Each row below holds a small network's activations on one input, seen along a few directions.
Each table varies a few parts of the input and shows all the possible inputs, shuffled.
A made-up example of a description, with smaller parts first: one of 6 places along a line, together with either a single point or one of 9 places around a ring or (one of 2 separate values, together with one of 8 places around a ring).
Shared parts are said once, and a part with two or three values counts as separate values.
In the rows, 128 means zero.

Rows:
row 1: [133 164  90 104  87 119 135  83  82 126 119 132 109 188 130 111  60 128
  83]
row 2: [197 120 118 146 118 129 130 126 150  99 143 115 152 135  64 175 170  98
 151]
row 3: [118  95 152 128  97 132 170 129 152 127 127 103 117  64 100 198 175 138
 172]
row 4: [100 135 136  91  95 126 123 140  77 125 119 119  44 125 163 100  72 171
 113]
row 5: [ 73  78 194 103 242 145 128 153 188 106 124 140 197  84 185 214 169  93
 124]
row 6: [111 124 135 157  98 124 159 126 191 134 102 124 131  42 123 166 181 142
 172]
row 7: [ 88  79 167 144 137 102 150 172  99 110 132  92  76  83 124 104 163 177
 165]
row 8: [129 115 146 117 124 129 139 155  79  98 110 114  45 146 153  74  69 165
 127]
row 9: [165 168  92 138  96 136 125 100 194 133 133 139 164  89  98 154 181 105
 143]
row 10: [176 172  74 122  95 135 114  80 111 166 157 117 169 170  95 162 119 111
 108]
row 11: [185 109 115 140 117 147 103 141 142 121 140 108 178 116  56 139 190  91
 138]
row 12: [158 133  94 126 124 120 122  85  59 121 122 131 124 187 120  62  79 119
  98]
row 13: [ 93 166 120 118  94 117 114 140 114 132  99 140  63 100 187  65  76 174
 116]
row 14: [178 155  66 162 136 127 103  93  88 134 141 105 183 173  74 136 119 111
 117]
row 15: [133 186  72 116  84 115 124 100 102 166 114 162 114 179 159  88  80 112
  97]
row 16: [ 50  94 195  67 251 176 118 142 131 115 155 200 126 156 240  88  52 136
  63]
row 17: [125 101 162 106 123 142 114 154  84 122 108 117  66 132 138  29  82 152
 126]
row 18: [ 75 127 163 115 100 111 167 160 163 154 124 137  63  84 157 110 166 170
 185]
row 19: [140  59 170 158 116 125 129 162 143 131 114 100 141  71  80 147 188 121
 169]
row 20: [156 134 118 132 111 117 108 106  80 125 103 133 131 196 104  55  67 111
  88]
row 21: [ 89 166 119 108  96 121 124 153 106 145 102 147  48 122 181  82  77 159
 133]
row 22: [104  82 173 142 123 106 164 188 114 108 131  93  66 100 134 122 158 179
 160]
row 23: [160 167  88 127  98 140 132 112 188 145 135 146 148 112  93 172 184  90
 161]
row 24: [115 118 145 144  96 119 157 133 188 154 108 140 113  68 116 180 184 123
 193]
row 25: [168 146 115 123  90 128 124 113 143 130 157 119 152 110  73 199 169 100
 135]
row 26: [107 150 118 120 239 169  82  95 158 123 161 163 245 205 176 183  95  72
  62]
row 27: [193 156  75 156 125 133 126  99 115 123 135 108 169 195  80 149 109 113
 120]
row 28: [179 150  85 155 127 141 102 104 120 134 123 106 189 184  60 116 113 104
 116]
row 29: [173 122 100 149 135 135 125 116 132  93 142 107 166 114  54 160 175 101
 153]
row 30: [153 207  49 150 100 126 114  97 144 172 129 138 167 170 107 157 115 102
 122]
row 31: [124 124 156  89 233 165  92 124 188 101 158 153 232 133 164 202 170  53
 100]
row 32: [ 80 127 160 130  95 103 149 157 158 149 124 127  81  58 168  98 170 185
 159]
row 33: [169 200  56 151  95 126 104  79 150 173 135 137 183 147 119 129 124 114
 108]
row 34: [135 190  87 131  83 100 118  78 122 141 104 161 125 165 153  74  62 126
  89]
row 35: [131  68 142 163 133 123 147 147 119 114 124  93 133  61  90 165 189 132
 176]
row 36: [146  70 147 161 119 127 161 163 135 112 122  94 122  79 101 183 185 134
 170]
row 37: [124 104 146 108 135 130 122 133  65 114 121 119  55 127 147  44  84 160
 136]
row 38: [ 68 125 133 107 233 165 103 105 116 113 152 201 190 218 218 121  44  94
  16]
row 39: [ 97  71 196 140 120 104 133 187 122 127 123  99  84  91 113  86 161 165
 159]
row 40: [162 144  94 134 113 119 139 107  73 105 112 125 113 206 125  91  63 124
  89]
row 41: [ 33  77 231  88 249 121 133 176 168 118 151 164 142 107 213 147 134 143
 106]
row 42: [ 84 100 184 111  94  98 152 158 124 137 141 109  61  85 138 139 154 180
 157]
What do these inputs look like to the network?
Answer: one of 6 places around a ring, together with either a single point or one of 6 places along a line
Changing only the place on the ring of 6 turns row 37 into row 14. The same change can be made to row 16. Which row results?
Answer: row 26
A walk changes only the place on the line of 6. It starts at row 17 and steps to row 37. List the rest of the walk in order.
Answer: row 8, row 4, row 21, row 13
Which other rows does row 1 become when the place on the ring of 6 takes its other values? List them by row number.
Answer: row 3, row 4, row 10, row 25, row 42
Which other rows does row 24 become when the place on the ring of 6 takes its other values? List them by row number.
Answer: row 15, row 18, row 21, row 23, row 30
